A small network was shown many inputs. Here are its activations along a few directions, one row for each input.
In each table, some parts of the input vary, and every possible input appears once, in random order.
A made-up example of a description, with smaller parts first: line(6) and (point or line(9) or (values(3) and ring(5))).
Shared parts are said once, and a part with two or three values counts as separate values.
In the rows, 128 means zero.

Other details of the inputs shift rows strongly along three fixed directions, in all tables alike. That doesn't count.

Rows:
r1: [ 47 114 176 165 122 123 116 149 143  86  85 183 103]
r2: [ 84 178 116 131 135 187 179 174 139  99  97 172  60]
r3: [186 236  81 107  85 135 166 103  75 183  87 165  87]
r4: [ 89 201 134 169  86 188 165 167 157  89 135 127  74]
r5: [ 92  50 167 157 167 105  70 133 144  92 147 110 149]
r6: [ 82 184 130 161 119 196 179 173 136 111 127 132  39]
r7: [168 215  76 149 100 104 218  75  86 157 133 140  61]
r8: [191 228  52 116  91 134 152 120  83 195 133 131  82]
r9: [108 200 135 123  74 197 155 168 207 115 148 172  65]
r10: [173 211  57 121  69 149 180  95  95 188 155 112 105]
r11: [115 145 129  95 134  76 116  98  62 193 116 130 116]
r12: [141  73 117  98 178  83  92  83 100 160 156  91 162]
r13: [120 157 105  84  96  71 119  77  89 188  77 163 153]
r14: [133 160 123  96  93  66 106 107  79 186  72 180 141]
r15: [134  62 152 131 209 140  63 141 140  96 159 103 170]
r16: [243 143  76 129 129 169 148 117 112 139 193  69 139]
r17: [107 159 143 105 132  62 107 106  58 211 100 147 126]
r18: [163 128 101 122 179 158 136 127 207 108 193 125  90]
r19: [162  70 124  91 125 100  99  96 109 154 162  76 187]
r20: [ 22 114 175 117 142 139 108 153 144 100  72 190 120]
r21: [197 127  55 156 155 130 202  71 127 134 170  93 111]
r22: [113 199 117 155 141 207 166 168 140  94 104 181  66]
r23: [115  32 164 132 181 106 123 127 142  87 130 107 153]
r24: [182  61 108  71 161  81 107 104 112 136 122  96 182]
r25: [139 139 108  73 106  81 123  84  89 178  85 144 144]
r26: [171 115  85 138 195 170 171 159 155  93 150 114 115]
r27: [ 47 146 188  87 107 129  64 161 201 124  95 195 113]
r28: [175 119  72 156 192 184 135 162 157  94 192  98 108]
r29: [ 99 179 123 186 118 183 185 169 149  95 112 176  54]
r30: [137  42 132 135 203 115  92 143 154  83 145 132 173]
r31: [124 151 159 144  76  65 108  96  71 197 112 133 136]
r32: [166 107  98 181 175 174 147 154 158  91 191  88 101]
r33: [127  61 161 142 143 104 119 122 161  68 139 103 179]
r34: [156  95 115  80 144  62  96  95 117 126 118 123 185]
r35: [ 68 126 148 114 112 136  84 170 153  89  68 185 132]
r36: [141 138 140 140  74  59 134  75  82 167  95 143 134]
r37: [ 43 121 192 106  90 152  93 185 131 116  97 149 137]
r38: [222 146  56 103 150 139 172 130 124 143 134 101 128]
r39: [136  78 144 130 161  52  99  78 102 138 164  88 161]
r40: [185  70 126 111 122  75 108 104 105 145 140 122 197]
r41: [120 143 126  99  70  74 134  76  85 186  95 159 167]
r42: [144  81 118 117 168  64  70  91  94 152 150 111 159]
r43: [175 102  97 119 133 190 175 164 161  77 155  98 131]
r44: [104 150 157 122  72  82 125  80  77 195 106 117 127]
r45: [ 43 120 208 139 129 120  98 139 198 114 125 179  92]
r46: [177 194  85 137  70 126 216  74  91 176 119 118  83]
r47: [ 97  76 144 119 189 107  74 135 145  89 157 112 163]
r48: [201 135  92 139 120 141 176 108 109 148 173  54 109]
r49: [105  59 141  86 163 131  59 143 154 108 130  97 179]
r50: [117  68 135 106 154 116  42 151 149 100 130 112 174]
r51: [156  45 176 154 161 133 102 129 156  75 136  99 188]
r52: [ 54 142 157 104 123 141  72 176 155  91 102 150 138]
r53: [131  36 168 132 150 119 124 134 153  83 129  91 173]
r54: [103 198 127 139  87 212 163 206 146 120 122 140  85]
r55: [101 193 142 170  95 198 173 188 148 119 119 123  73]
r56: [118 151 119 116 116  54 118  80  68 176  88 179 119]
r57: [101 140 147 121 108  64 126  66  64 202 115 125 112]
r58: [ 99 174 131 102 113  45 131  77  68 173  87 182 122]
r59: [ 53 123 196 116  93 137 114 187 139 113  65 183 151]
r60: [ 58 143 205 126  83 156  98 172 132 104  65 198 145]
r61: [140 146 151 141  74  54 137  82  72 188  92 155 140]
r62: [180  58 119 110 124  80 101  99 117 121 142 111 194]
r63: [112 145 143 131  73  61 146  59  85 187  88 146 150]
r64: [130 149 143 142  73  67 109  84  75 183 116 121 128]
r65: [ 85 214 120 122 106 201 139 209 146 127  90 156  74]
r66: [178 127  91 146 126 191 137 173 155 100 183  97 130]
r67: [192 129  42 129 174 135 178  83 129 132 165 108 126]
r68: [143 120 101 168 134 187 154 136 174  95 175  74 128]
r69: [193 103 106 175 185 183 170 132 157  71 168  99 111]
r70: [204 152  33 106 142 148 143 100 129 154 172  76 133]
r71: [186 135  91 126 166 203 110 166 158  92 161  90 128]
r72: [100  50 127 126 203 130  75 128 161  98 163 100 178]
r73: [101  54 163 100 124 125 102 134 149  98 115 129 187]
r74: [107  32 158 135 178 109 119 110 151  90 133 110 159]
r75: [112 164 148  92  59  53 129  87  73 171  88 171 155]
r76: [190 127 119 173 144 197 144 145 153  92 178  69 122]
r77: [ 40 132 184 129  75 140  70 177 135 110  95 171 136]
r78: [100 197 154 154  79 184 164 152 209 115 141 159  51]
r79: [ 99  55 179 145 181 107  93 148 137 116 140  99 156]
r80: [220 116  76 153 173 127 203 106 120 133 166  83 109]
r81: [  7 128 183 159 124 142 102 148 148 114 102 161 113]
r82: [196 148  64  91 139 147 143 129 112 150 154  77 113]
r83: [153 135 100 129 123 178 139 160 161  80 181  92 135]
r84: [ 57 116 204 152 107 138 130 176 151 102  71 160 135]
r85: [ 91 195 150 180 123 200 149 166 133 110 123 150  56]
Description of these inputs: ring(5) and (point or (values(2) and ring(8))).
Question: The inputs of r41 and r13 match in every part but the ring(5) part. If r66 is changed in the same way as r41 into r13, which row does it become?
Answer: r8
Question: The inputs of r18 and r27 match in every part but the ring(5) part. If r20 is changed in the same way as r18 into r27, which row does it become?
Answer: r25
Question: Which other rows does r23 become when the ring(5) part takes its other values? List them by row number.
Answer: r2, r24, r43, r53
Question: Start at r10 and move only the ring(8) part, one step at a time. The first step leads to r19. Which rows follow, in order?
Answer: r37, r54, r16, r66, r77, r83
Question: Start at r39 and move only the ring(8) part, one step at a time. The first step leads to r81. Which rows follow, in order?
Answer: r57, r6, r79, r85, r32, r5
Question: Which other rows does r83 become when the values(2) part takes its other values? List them by row number.
Answer: r75
Question: Which other rows does r80 become when the values(2) part takes its other values? List them by row number.
Answer: r79

Rows:
r86: [201  92  86 132 156 154 134 130 200  70 166  96 148]
r87: [ 94 218 116 147 132 117 150 118  78 195 103 163  47]
r88: [163  92 118 177 158 154 129 112 179  82 220  55 115]
r89: [180 103  93 114 131 188 114 131 199  99 196  59 164]
r90: [ 90 241 122 165  60 246 231 214 167  62  89 177  44]
r91: [205  94  92 135 146 173 119 131 188  76 186 102 156]
r92: [210 150  86 112  76 135 158 136 112 163 167  82 135]
r93: [ 49 173 208 177  78 157 133 169 124 121 118 135  74]
r94: [ 95  91 182 179 138 189 155 182 184  66 134 131 126]
r95: [ 76 104 159 190 166 190 115 189 161  70 136 112 109]
r96: [ 88  85 151 151 121 184 149 155 209  44 117 138 122]
r97: [ 38 176 168 151 133 143 123 154 155 132 110 179  55]
r98: [171  86 111 178 170 152 140 115 191  92 203  72 121]
r99: [ 11 102 234 151 113  68  42 129  71 145  89 139 148]
r100: [109 218  99  98  93 106 174 107 105 154  89 191  78]
r101: [162  95 124  46 136  52  61  64 101 205 152  90 193]
r102: [ 56 173 144 139  95 159 144 174 114  87  62 179 116]
r103: [ 68  10 229 145 139  90  91 144 149  83 104 130 207]
r104: [113 219 104 112  27 123 139 123 120 180 117 163  94]
r105: [ 72 128 156 105 128  23 107  72  44 202  63 184 146]
r106: [190 133  70 106 140 118 189  81 124 143 141 115  95]
r107: [124 140 197  95  56  47  82  98  53 205  72 172 175]
r108: [212 162  66  97 140 131 138 103 122 153 162 133 111]
r109: [ 75  41 227  93 114 128  36 168 159 113 117  96 227]
r110: [102  79 174 152 118 193 164 185 181  50 106 121 129]
r111: [ 90 100 189 187 142 185 134 190 182  76 144 109 109]
r112: [170 161  92 139 152 111 148  84 113 159 196  86  70]
r113: [ 23  87 221 144 121  70  74 124  85 145  61 179 171]
r114: [188 134  60 112 160 128 184  96  96 146 125 111 102]
r115: [176  77 105 170 166 156 161 107 193  82 192  94 138]
r116: [124 224  91 101 118 120 144 133  87 173  66 187  75]
r117: [182 146  79 132 160 113 180  78 127 158 168 125  93]
r118: [ 63   7 200 126 152 104  73 145 128  74  77 126 203]
r119: [174 106  73  93 191 196 104 158 162 110 179  64 152]
r120: [ 41 168 151 149 149 158 139 161 129 125  83 197  79]
r121: [210 163  56 103 160 142 133 117  94 156 146 129 117]
r122: [ 52 188 153 118  74 197 100 187 123 131  85 143 123]
r123: [172  77 125  94 118  18 111  38 102 153 130 117 205]
r124: [107 219  89 104 114 116 169 121  77 157  73 187  84]
r125: [155  65 125  99 161  15 116  40  91 175 139 124 174]
r126: [189 160  42  91 140 133 133 133 102 168 161 104 117]
r127: [ 86 224 123 145 120 119 139 115  65 186 120 146  42]
r128: [126 223 101  95  98 110 149 119 115 170  82 191  68]
r129: [120 106 164 141 129 188 128 206 191  54 107 133 137]
r130: [ 82  35 190 115 163  99  37 166 138  78  78 137 211]
r131: [193  82 126  98 132  54  68  80  51 176 124 111 210]
r132: [196 155  55 116 100 140 140 135  90 157 159  85 135]
r133: [161  60 128 130 141  32 118  57  51 168 122 101 198]
r134: [191 160  52  85 119 123 137 118 130 164 176 108 110]
r135: [173  72  94 166 155 151 169 108 189  68 184  92 144]
Question: The inputs of r112 and r101 match in every part but one. If r88 is changed in the same way as r112 into r101, which row does it become?
Answer: r89
Question: The inputs of r100 and r108 match in every part but one. If r90 is changed in the same way as r100 into r108, which row does it become?
Answer: r107
Question: What is each input in this table made of?
Answer: ring(5) and line(10)
Question: Start at r115 and move only the ring(5) part, one step at a time. The first step leads to r94. Which rows follow, in order?
Answer: r113, r120, r117

Rows:
r136: [114 158 119 158 100 201 181 151 178  82 140 118  86]
r137: [118 113 164 127  99 103 134 106 131 153 123 128 139]
r138: [166 174 108  95 111 120 110 118 106 173 141 125 120]
r139: [160 156  82  97 104 119 143 114  95 153 113 140 145]
r140: [ 53 176 160 102  94 160  94 180 143 145  95 168 105]
r141: [126 123 166 141 118  98 121 125  99 141 120 126 133]
r142: [ 89 151 129 176 117 199 160 184 153  75 136 131  91]
r143: [ 60  75 192 133 161 115  90 145 130 123 100 142 149]
r144: [200 166  71 105 104 114 146 108  93 159 115 136 135]
r145: [ 82 153 120 172 148 205 157 172 153  80 129 143  85]
r146: [108  99 172 149 118  84  95 124 102 133 112 132 152]
r147: [107 102 139  80 117 101  96 128 113 130  84 139 177]
r148: [113 205 120 137 114 135 170 126 126 142 111 177  55]
r149: [187 180  77 108 106 117 116 105 100 178 148 119 118]
r150: [168 151  96  87 107 120 149 123 102 166 107 134 136]
r151: [223 100  84 147 194 139 157 104 124 120 184  71 129]
r152: [106 116 151 134 112 100 127 117  97 138 116 111 134]
r153: [ 71 192 118 142 108 137 161 129 128 132 106 184  69]
r154: [138  25 137 122 208 114 106 128 181  86 167  97 162]
r155: [ 76  80 214 136 118 111  88 138 161 101 110 148 163]
r156: [127 121 157 146  96  97 119 102 129 138 121 139 143]
r157: [218  87  88 145 160 137 168 118 126 126 191  51 133]
r158: [161 188  78  97  96 108 123  97  85 193 144 122 123]
r159: [139  87 150  87 137 104  86 138 124 120 102 142 184]
r160: [ 94 117 145  84 119 103  66 127 120 148 116 121 161]
r161: [147  84  96 159 199 203 153 157 176  53 171  73 119]
r162: [101 101 153 130 146  71  94 104 127 131 112 161 138]
r163: [141  55 112 123 193 117 123 112 166  84 163  91 148]
r164: [ 99 156 126 180 149 201 147 175 158  79 122 149  80]
r165: [147 149 116 140  87 108 159  84 112 157 141 123 127]
Question: What is each input in this table made of?
Answer: ring(5) and (values(2) or line(4))
Question: The inputs of r149 and r140 match in every part but the ring(5) part. If r146 is changed in the same way as r149 into r140, which row does it become?
Answer: r157
Question: Start at r151 and move only the ring(5) part, one step at a time. The first step leads to r164. Which rows follow, in order?
Answer: r145, r161, r143
Question: Start at r153 and move only the line(4) part, one step at a time. The first step leads to r145. Which rows follow, in order?
Answer: r142, r165
